Each row below holds a small network's activations on one input, seen along a few directions.
Each table varies a few parts of the input and shows all the possible inputs, shuffled.
Descriptions start from the smaller parts, as in this example, which fits no table here: line(4) and (point or line(11) or (values(2) and ring(8))).
Shared parts are said once, and a part with two or three values counts as separate values.
In the rows, zero is written as 128.

Other details of the inputs vary at random and push rows far along two fixed directions, the same in every table; ignore that.
To show where, the next rows are all for the same input, with only those details redrawn:
[120 153 144 165 120 126 110 127 120 108 127 150]
[108 131 145 109 117 127 118 136 107 119 135 144]
[131 110 140 109 102 136 147 124 113  75  85 112]
[ 85 115 148  54 120 123 113 149  93 148 165 151]
[116 137 144 131 116 127 120 131 111 108 125 143]
[128 111 140 102 103 134 145 126 110  82  91 116]

A family of inputs:
x1: [111  97 126  70 103 127 140 151  97 108 124 118]
x2: [138 128 106 129 123 154 133 158 129 119 140 125]
x3: [105 110 129  43 139 137 112 186 105 152 169 141]
x4: [144  92 119 111 113 122 131 126 100  95  84  75]
x5: [122 116 148 122 117 162 123 120 111 116 115 122]
x6: [126 132 145  99 142 146 113 157 122 120 136 144]
x7: [136 101 116 119 102 155 146 143 103 105 123 100]
x8: [160 115  99 132 129  91 159 107 122  93  57  83]
x9: [124 137 142 124 138 163 118 136 134 131 126 146]
x10: [101 100 142  67 104 145 145 122 106 123 115 126]
x11: [136 124 114 124 142 142 161 117 164 124 111 146]
x12: [136 135 129 131 145 135 159 125 160 116  87 152]
x13: [143 109 100 123 141 105 141 122 112 143 120  88]
x14: [186 143 112 197 151 135 151 148 165  62  62 116]
x15: [127 128 150 131 125 145 107 137 105 113 131 131]
x16: [168 135  87 190 124  99 164  94 136  94  68  84]
x17: [116 134 120  98 125 124 127 166 127 120 137 146]
x18: [185 122 167 126 105  86 134 109 151 147 122 101]
x19: [149 118 184 116  82 124 113 142 138 142 167 136]
x20: [104 114 120 115 119 122 123  96 121 148 138 121]
x21: [141 121 130 143 116 143 121 144 105  92 114 113]
x22: [ 84 121 141  43 130 140 127 147 122 164 157 163]
x23: [129 132 124 126 143 101 139  89 127 139  92 117]
x24: [110 188 118 170 174  98  88 174 152 180 189 207]
x25: [199 135 166 211  74 112 125  95 165  89  82  88]
x26: [145 152 180 128 111 118  87 162 160 179 209 187]
x27: [126 152 115 178 150 103 123  80 144 154 129 132]
x28: [126 130 119 126 118 155 147 115 151 113 118 138]
x29: [ 81 106 124  69 109 137 137 136 112 158 185 128]
x30: [140 107 137 118 121 125 118 113 103  99  90  89]
x31: [ 97 157 133 180 150 127  64 107 124 191 195 155]
x32: [103 129 140 132 129 159 101 123 117 160 176 145]
x33: [ 86 110 137  57 128  98 104 131  92 162 155 133]
x34: [196  97 165  99 109 120 161 145 178 110 109 131]
x35: [ 87 112 115  55 120 140 143 149 133 160 182 138]
x36: [134 116 133  84 115 136 155 141 132  79  86 122]
x37: [119 138 138 159 133 131  93 104 115 144 124 124]
x38: [160 111 110 126 144 100 137 119 112 109  81  80]
x39: [117 119 118 110 127 160 137 144 140 137 156 121]
x40: [119 111  98  71 138 122 159 166 136 152 148 144]
x41: [140  92 101  71 144 141 164 167 133 135 130 121]
x42: [130 191 115 251 170 104  89 100 149 179 175 140]
x43: [140 149 134 149 165  97  99 112 116 145 125 122]
x44: [122  94 112  83 107 106 139 127  98 109  96  93]
x45: [110  95 111  87 118 122 120 137  92 155 154 100]
x46: [125 200 106 239 159 123 113 130 185 161 172 187]
x47: [146 116 121 128 155 159 149 124 159 126 114 134]
x48: [103 187 136 214 141 108  73  99 132 164 153 167]
x49: [173 140 124 198 146 124 136  73 141  96  47  89]
x50: [126 121 139  95 165 148 133 144 145 151 124 152]
x51: [147 134 122 194  97 159 154  86 146  69  76 110]
x52: [138 174 122 226 170 115  91  83 145 165 150 140]
x53: [124 102 108 130 101 125 161  97 129 104 102  78]
x54: [ 98 128 123 138 132 126 104 119 116 174 181 114]
x55: [135 126 140  98 168 133 128 161 138 132 129 151]
x56: [142 118 109 134 147 151 159 139 162 126 125 119]
x57: [123 131 142 130 111 131 128 128 114  96 110 133]
x58: [119 190 105 245 132 101  82 115 129 157 170 156]
x59: [134 134 100 131 110 140 150 147 138 108 125 130]
x60: [122 118 129 104 134 169 126 130 137 139 146 137]
x61: [133 142 132 117 154 116 143 148 151 117 109 159]
x62: [121 132 127 103 151  83 121 112 114 149 120 126]
x63: [123 148 126 196 119 155 114 122 134 128 159 125]
x64: [100 127 109 110 147  93 132 110 127 181 171 120]
x65: [154 136 105 196  91 143 157 117 132  65  86 104]
Question: The inputs of x11 and x51 match in every part but one. If x12 is changed in the same way as x11 into x51, which row does it become?
Answer: x10
Question: The inputs of x15 and x30 match in every part but one. If x29 is changed in the same way as x15 into x30, which row does it become?
Answer: x53
Question: Describe the family of inputs behind these rows.
Answer: line(5) and (point or (values(2) and ring(6)))
Question: Which other rows agree with x59 in the line(5) part? List them by row number.
Answer: x2, x3, x6, x9, x17, x22, x26, x28, x35, x36, x39, x60
Question: Change only the values(2) part in x56. List by row number the other rows that result.
Answer: x46
Question: Change only the line(5) part in x45. List by row number the other rows that result.
Answer: x2, x7, x13, x41
Question: Which other rows agree with x38 in the line(5) part? List them by row number.
Answer: x8, x13, x16, x18, x23, x27, x42, x43, x49, x52, x62, x64
Question: Change only the ring(6) part in x44. List by row number the other rows that result.
Answer: x20, x33, x48, x53, x58

A family of inputs:
x66: [143 169 143 181 152 101  96 116 150 160 142 160]
x67: [108 166 110 177 141 120 108 127 128 140 147 157]
x68: [154 128 149 148 100 155 133 143 142  79 105 132]
x69: [ 82 106 125  35 157 135 130 153 123 197 197 153]
x70: [130 164 156 189 121 115  83 110 133 151 153 151]
x71: [136 130 107 156 133 128 130 117 114 100  92 104]
x72: [118 110 125  94 128 110 135 123 100 121 115 107]
x73: [120 145 112 172 138 148 134 115 131 100 103 126]
x74: [156 113 124 122 130 111 154 115 138 113  98  99]
x75: [135 150 141 185 116 116 107 112 130 133 145 126]
x76: [137 120 120 145  98 140 148 117 138 107 117 112]
x77: [139 120 133 128 122 115 133 107 114  96  76 107]
x78: [117  86 116  34 145 121 140 147 116 170 149 113]
x79: [142 100 107  93 123 129 174 127 149 114 101 105]
x80: [101 156 134 166 133 147  95 127 132 166 191 164]
x81: [164 130 138 140 128 141 151 149 157  88  91 139]
x82: [134  72 123  66  98 143 154 125 106 112 107  75]
x83: [ 89 140 143  74 142 128  99 174 104 156 176 177]
Question: The inputs of x76 and x67 match in every part but one. If x68 is changed in the same way as x76 into x67, which row does it become?
Answer: x83
Question: Describe the family of inputs behind these rows.
Answer: values(3) and (point or line(5))
Question: Which other rows agree with x81 in the values(3) part? List them by row number.
Answer: x66, x69, x74, x78, x79

A family of inputs:
x84: [114 169 132 172 144  93  79 130 116 170 170 163]
x85: [114  91 133  44 135 111 140 140 107 145 137 111]
x86: [105 171 122 187 137 119  86 127 129 171 193 156]
x87: [101  95 136  32 123 119 130 140 100 141 130 119]
x88: [109  96 113  52 123 126 142 144 102 130 128 110]
x89: [ 95  96 128  37 130 131 135 144 101 144 137 133]
x90: [101  91 124  53 124 139 135 136 100 147 143 119]
x91: [ 97 170 129 179 139 127  88 125 129 176 194 171]
x92: [108 171 142 185 137 104  75 118 125 177 188 158]
x93: [110 169 142 178 145 105  68 125 117 178 183 159]
x94: [119  97 148  36 111 136 139 165 113 126 134 139]
x95: [155 123 127 171 105 116 139  97 127  99  92  94]
x96: [172 134 141 160 116 143 155 139 154  70  81 125]
x97: [163 134 147 166 103 148 134 131 140  82  93 124]
x98: [125  86 128  44 133 109 145 127 122 156 131 105]
x99: [162 130 103 167 129 130 154 112 152 101  87  98]
x100: [123  93 152  55  94 143 144 149 119 125 141 124]
x101: [100  94 119  41 126 133 143 144 103 138 131 127]
x102: [150 132 127 161 119 115 132 111 128  89  77 107]
x103: [155 125 129 171  98 156 149 121 152  75  93 114]
x104: [155 127 133 167 112 136 135 101 129  81  72  92]
x105: [156 130 110 172 129 143 162 115 145  75  71 109]
x106: [121 164 131 173 154  96  92 130 126 168 172 157]
x107: [119 169 134 170 152 133  99 158 149 151 179 183]
x108: [103 175 142 179 148 124  73 126 122 171 184 173]
x109: [180 131 137 159 114 140 158 130 167  85  81 122]
x110: [110  90 124  38 139 130 149 135 124 160 139 125]
x111: [100  95 134  32 125 127 138 140 100 134 129 127]
x112: [111 170 117 171 158 116  95 144 130 167 184 162]
x113: [150 128 133 170 105 133 141  96 137  85  82  95]
x114: [159 126 129 171 108 156 140 127 146  74  86 116]
x115: [171 126 121 162 121 148 159 128 169  85  83 119]
x116: [101  96 139  54 116 133 137 126 107 143 147 119]
x117: [162 132 124 163 129 124 145 102 155 103  80 104]
x118: [150 129 112 171 116 138 137 113 127  91  92  95]
x119: [110 174 138 169 159 111  87 134 134 165 174 168]
x120: [110  93 133  40 135 130 149 141 111 133 131 122]
x121: [149 127 112 182 106 143 154 103 140  79  82  92]
x122: [ 98  87 133  49 115 139 143 128 107 144 145 118]
x123: [115 167 115 173 159 117 102 133 147 180 176 162]
x124: [103  88 119  53 121 137 138 139 100 142 139 106]
x125: [102 174 136 186 150 129  76 128 124 171 182 175]
x126: [156 130 119 170 131 143 159 113 145  73  68 111]
x127: [112  96 131  46 118 142 139 162 118 125 135 138]
x128: [162 123 126 174 111 119 135 100 121  91  78  90]
x129: [106 169 119 170 161 120  98 145 133 167 181 166]
x130: [176 122 117 171 123 112 154  97 148  96  70  92]
x131: [102 172 119 172 150 119  90 142 125 162 172 168]
x132: [114  92 130  38 137 125 146 132 123 157 138 122]
x133: [158 130 108 166 131 137 157 108 156 102  83 113]
Question: Describe the family of inputs behind these rows.
Answer: line(5) and (values(2) or line(8))
Question: The inputs of x103 and x115 match in every part but the line(5) part. If x100 is changed in the same way as x103 into x115, which row does it become?
Answer: x109
Question: Change only the values(2) part in x107. List by row number the other rows that result.
Answer: x96
Question: Change only the line(8) part in x105. List by row number the other rows that result.
Answer: x85, x106, x112, x119, x120, x126, x129
Question: Which other rows agree with x118 in the line(5) part? List them by row number.
Answer: x90, x93, x97, x104, x108, x114, x124, x125, x128
Question: Change only the values(2) part in x127. List by row number the other rows that result.
Answer: x94

A family of inputs:
x134: [149 170 149 189 130 118 102 137 162 152 164 175]
x135: [149  94 122 111 101 109 154  99 124 116  97  70]
x136: [125 169 135 191 136 155 109 138 160 146 168 180]
x137: [ 97  93 127  47 132 114 109 138  94 190 184 111]
x138: [ 72  86 117  33 124 134 126 130  96 188 190 115]
x139: [110 163 109 187 132 121  93 135 122 155 177 143]
x140: [163 112 128 110 135 114 169 120 154 104  87 104]
x141: [149 101 106 103 141 120 154 112 125 113  73  91]
x142: [124 169 156 171 133 129  75 140 130 145 157 170]
x143: [123 190 138 213 124 138  84 146 136 116 148 180]
x144: [171 120 122 140 145 133 163 125 154  89  74 103]
x145: [144 115 109 112 137 137 172 147 145  88  92 114]
x146: [153 114 144 149  97 110 142  93 115  81  74  85]
x147: [140 110 113 113 140 149 176 122 151  97  90 110]
x148: [ 74 105 136  46 119 123 108 156  72 155 181 136]
x149: [153 112 140 151 108 131 135 103 108  75  70  84]
x150: [ 63  91 142  30 122 135 116 131  76 169 181 130]
x151: [ 79  98 102  22 151 112 131 158  96 180 167 139]
x152: [117 186 144 215 128 150  87 121 144 126 146 177]
x153: [126 166 130 172 132 142 107 166 148 140 172 181]
x154: [153 111 152 113  94 124 143 117 133  86  79 110]
x155: [107 175 103 199 166 122 102 107 142 166 151 162]
x156: [153 110 111 117 132 101 158  99 135 116  73  93]
x157: [178 112 137 142 111 151 156 134 152  80  78 110]
Question: The inputs of x153 and x134 match in every part but one. If x139 is changed in the same way as x153 into x134, which row does it become?
Answer: x135
Question: Describe the family of inputs behind these rows.
Answer: line(4) and ring(6)
Question: Start at x147 and move only the ring(6) part, one step at a time. The first step leads to x155. Which rows follow, in order?
Answer: x138, x150, x152, x136
Question: Start at x157 and move only the ring(6) part, one step at a time. The first step leads to x144. Which rows follow, in order?
Answer: x141, x137, x149, x142

A family of inputs:
x158: [129  84  95  93 108 129 168 107 106  93  78  69]
x159: [ 90 108 116  91 143 149 109 133 105 182 189 121]
x160: [127 101 114  82 124 151 176 130 141  97  90 116]
x161: [107 162 144 153 147 119  85 141 111 144 155 166]
x162: [141 111 107 135 123 111 146 112 113 103  92  85]
x163: [152 145 151 160 128 123 112 123 131 102 101 132]
x164: [152 104 105 111 121 132 173 143 134  79  80 100]
x165: [168 143 120 195 125 104 130 102 139 104  90  94]
x166: [143  96 126  82 108 139 172 136 145 111 112 114]
x167: [130 152 136 165 136  98  92 120 134 180 173 140]
x168: [120 141 138 115 147 131 126 138 152 161 160 168]
x169: [ 93 142 110 129 155 117 106 118 110 167 154 141]
x170: [135 157 126 198 124 112 113  99 141 146 145 131]
x171: [109 125 114 108 123 138 142 144 137 134 151 142]
x172: [161 148 127 158 152 124 136 134 158 114 102 139]
x173: [115  92 110  89 106 128 158 107 113 116 111  87]
x174: [135 151 157 168 118 134 112 113 139 119 127 150]
x175: [149 106 137  79 138 130 152 140 152 132 115 131]
x176: [148  92 124  83 134 111 153 109 120 115  81  81]
x177: [107 118 109  82 147 141 145 146 126 134 128 141]
x178: [130 159 134 202 100 140 115 116 134  93 120 136]
x179: [102 127 121  73 164 121 125 161 121 162 159 158]
x180: [131 160 123 203 109 138 111 123 123  91 111 134]
x181: [111 153 132 158 131 139 105 127 114 117 123 149]
x182: [154 130 155 149 100 124 115 130 133 112 123 125]
x183: [102 113 105  77 131 135 140 156 118 143 153 139]
x184: [ 97 145 121 142 144 120 112 109 123 162 154 139]
x185: [145 147 150 183  97 133 118 116 137 104 123 135]
x186: [110 158 140 157 128 115  86 148 108 142 167 157]
x187: [ 97  76 114  22 137 172 147 166 116 158 173 123]
x188: [145  98 133 135  99 184 147 124 118  71  88  89]
x189: [152 137 158 152 119 127 114 120 139 113 110 136]
x190: [ 98 120 137  82 141 112 116 116 119 187 171 139]
x191: [162 130 131 144 123 125 141 140 159 122 121 130]
x192: [124 116 129  68 138 113 129 165 128 162 164 140]
x193: [126 159 154 154 125 109  82 146 119 150 170 155]
x194: [136 154 113 189 154 110 117 105 127 122 104 122]
x195: [137 115 136 109 139 109 126 111 131 154 126 116]
x196: [120 118 138 116 106 147 140 117 121  91  97 121]
Question: The inputs of x194 and x179 match in every part but one. If x169 is changed in the same way as x194 into x179, which row does it become?
Answer: x177
Question: Describe the family of inputs behind these rows.
Answer: values(3) and (point or (values(2) and ring(6)))
Question: Change only the ring(6) part in x193. List by row number the other rows that result.
Answer: x178, x180, x182, x185, x186
Question: Change only the values(2) part in x160. List by row number the other rows that result.
Answer: x171
Question: Change only the values(3) part in x188. List by row number the other rows that result.
Answer: x159, x187
Question: Change only the ring(6) part in x181. List by row number the other rows that result.
Answer: x161, x163, x174, x189, x196
